These are the activations of a small neural network, seen along a few directions. Each row is one input.
Each table varies a few parts of the input and shows all the possible inputs, shuffled.
Descriptions start from the smaller parts, as in this example, which fits no table here: one of 6 places along a line, together with either a single point or one of 9 places around a ring or (one of 2 separate values, together with one of 8 places around a ring).
Shared parts are said once, and a part with two or three values counts as separate values.

Other details of the inputs vary at random and push rows far along two fixed directions, the same in every table; ignore that.

A family of inputs:
r1: [ 25  26  53  32 -24  15  14 -29   6  27  27 -11 -20  -6   0]
r2: [-14   7 -20 -20  15 -20   2  25   0   4 -24  16  16  24   8]
r3: [-24  53   0  17 -22 -26  28  47  23  29  23  20  15  32  16]
r4: [ 11 -15   1 -11   9  15  -4  -5 -16 -11  -7  -4  -9  -8  -7]
r5: [ 14  -8   4  -9  13  14 -10 -16 -15 -10 -14  -5 -13  -3  -6]
r6: [-10  47   7  20 -24 -21  39  31   2  30  41  22  13  27  18]
r7: [-28   5 -34 -13  -6 -15   7  39   8   0 -15   8  15  14   1]
r8: [ -3 -20  -2  -4   4   0  -8  -9  -8 -12   2  -2   6 -19 -13]
r9: [-18  14 -25 -18  16 -14   4  29  -2  -5 -17  17   6  26  13]
r10: [  2 -22   0  -8   5   9 -11 -16  -5 -14   5  -9  -8 -14  -7]
r11: [ 10 -13   3  -4   8   2 -20 -22  -3  -6  -9  -5  -3 -20  -2]
r12: [  0  -9   3  -3   1  16  -9 -10   1 -10 -17  -6 -12  -1   2]
r13: [  6 -14  -4  -5   5   4 -18 -20  -2 -14  -3  -3 -12 -12   1]
r14: [ 19  27  45  36 -28  23  16 -30   3  21  33 -12 -27   1   7]
r15: [ 12 -17 -12   8  17  -6   6 -14  19 -19  -7 -22   1  -4   5]
r16: [-27   5 -23 -10   9 -25  -7  31   5  -4  -7  15  27   8   8]
r17: [ -1 -22  -6  -2  -1  21  -8  -6  -3  -6 -10 -13 -15  -5  -8]
r18: [ 19 -24  -8   8  18   3   1 -23  17 -21  -8 -24  -3 -13   1]
r19: [ 13  31  29  30 -22   1  11 -24   5  18  46  -2 -21   1  14]
r20: [ 13 -21  -1  -9   2  10  -4  -7 -16  -7  -8   3   3 -15 -14]
r21: [-15   6 -18 -15   5 -21   1  33  -1   5 -14  18  26  21   3]
r22: [  7 -11   1  -5   8  -3 -20 -18  -3  -6  -9  -6  -2 -17   0]
r23: [  4 -20  -4  -5  -7  14  -9  -8  -5  -6 -13 -14  -4 -16 -19]
r24: [-32   0 -28 -12   7 -23   5  30   3  -8  -1  17  24   7   5]
r25: [  9  -7   3 -12  11  -1  -7  -8  -9   2 -19   1   2   5  -6]
r26: [  1 -22  -3  -2  -3  19  -8  -8  -4  -6 -10 -16 -15  -6  -8]
r27: [  9 -13  12  -7   5  10 -12 -13   2  -4 -24  -7  -6 -11  -9]
r28: [ -3 -12  -3  -2   8   0 -16  -4  -3  -6  -3   2  12 -16  -8]
r29: [-13  34   9  19 -18 -11  27  10  11  19  49   9  -3  17  18]
r30: [ 12 -16   4  -9   5   7 -11  -6 -11   0 -13   4   9  -6 -15]
r31: [-20   6 -29 -20  13 -12   9  39  -3  -7 -11  17  10  20  12]
r32: [ 23  27  46  35 -31  14  13 -18   6  27  35  -9 -14  -9 -10]
Description of these inputs: one of 2 separate values, together with either a single point or (one of 3 separate values, together with one of 5 places around a ring).
Changing only the choice among 2 separate values turns r25 into r2. The same change can be made to r26. Which row results? -> r17
Which other rows does r17 become when the place on the ring of 5 takes its other values? List them by row number. -> r3, r7, r12, r27
Which other rows does r24 become when the choice among 3 separate values takes its other values? List them by row number. -> r7, r20

A family of inputs:
r33: [-40 -11 -52 -21   6 -33  -1  49  18 -18 -20   4  32  15   3]
r34: [ 12 -30  -8 -38  17  12 -15   9 -41 -13 -33  16  12 -14 -30]
r35: [-36   5 -40 -21   9 -26   4  52  16  -4 -47  10  28  32   3]
r36: [ 16 -43   7  -1  -9  29 -32 -41 -15 -13  -2 -20 -16 -50 -30]
r37: [  4 -41 -11 -30  18   5 -24  -2 -31  -9 -22  14  24 -17 -30]
r38: [  9  55  21  35  -8 -23  32 -11  10  28  53   3 -10  24  33]
r39: [-11   8  -6  10   3   1  20   4   2  -6  28  -3 -10   9  17]
r40: [ 23 -28  32  -6  -9  36 -27 -36 -16  -1 -29 -18 -20 -32 -28]
r41: [ 10 -24 -19 -16  27 -13  -9 -11  11 -21 -25  -8   7 -10   1]
r42: [-52   0 -54 -31  12 -20  -8  49   5 -22 -17  21  11  19  16]
r43: [-32  43 -19  25 -18 -34  55  51  30  16  44  14  14  41  36]
r44: [  7 -19 -17 -19  22  12 -14   3  -6 -14 -36  -9 -10   6   1]
r45: [ -9  27  15  -3 -15   4   3  14   2  19  -2   9 -17  27  11]
r46: [ 28 -38  27   2   7  27 -40 -50 -14 -15 -15 -17  -7 -52 -23]
r47: [  9  33  28  31 -10 -15  15  -4  22  21  35   1   8   1   7]
r48: [ 25  38  57  40 -26  12   9 -44  -1  25  54   0 -24  -5  13]
r49: [ 37  25  40  44 -25  27  31 -31   7  26  32 -16 -23   5   0]
Describe the family of inputs behind these rows. -> either one of 2 separate values or (one of 3 separate values, together with one of 5 places around a ring)
Which other rows does r41 become when the choice among 3 separate values takes its other values? List them by row number. -> r43, r49
List by row number the other inputs of the same sort as r34. -> r37
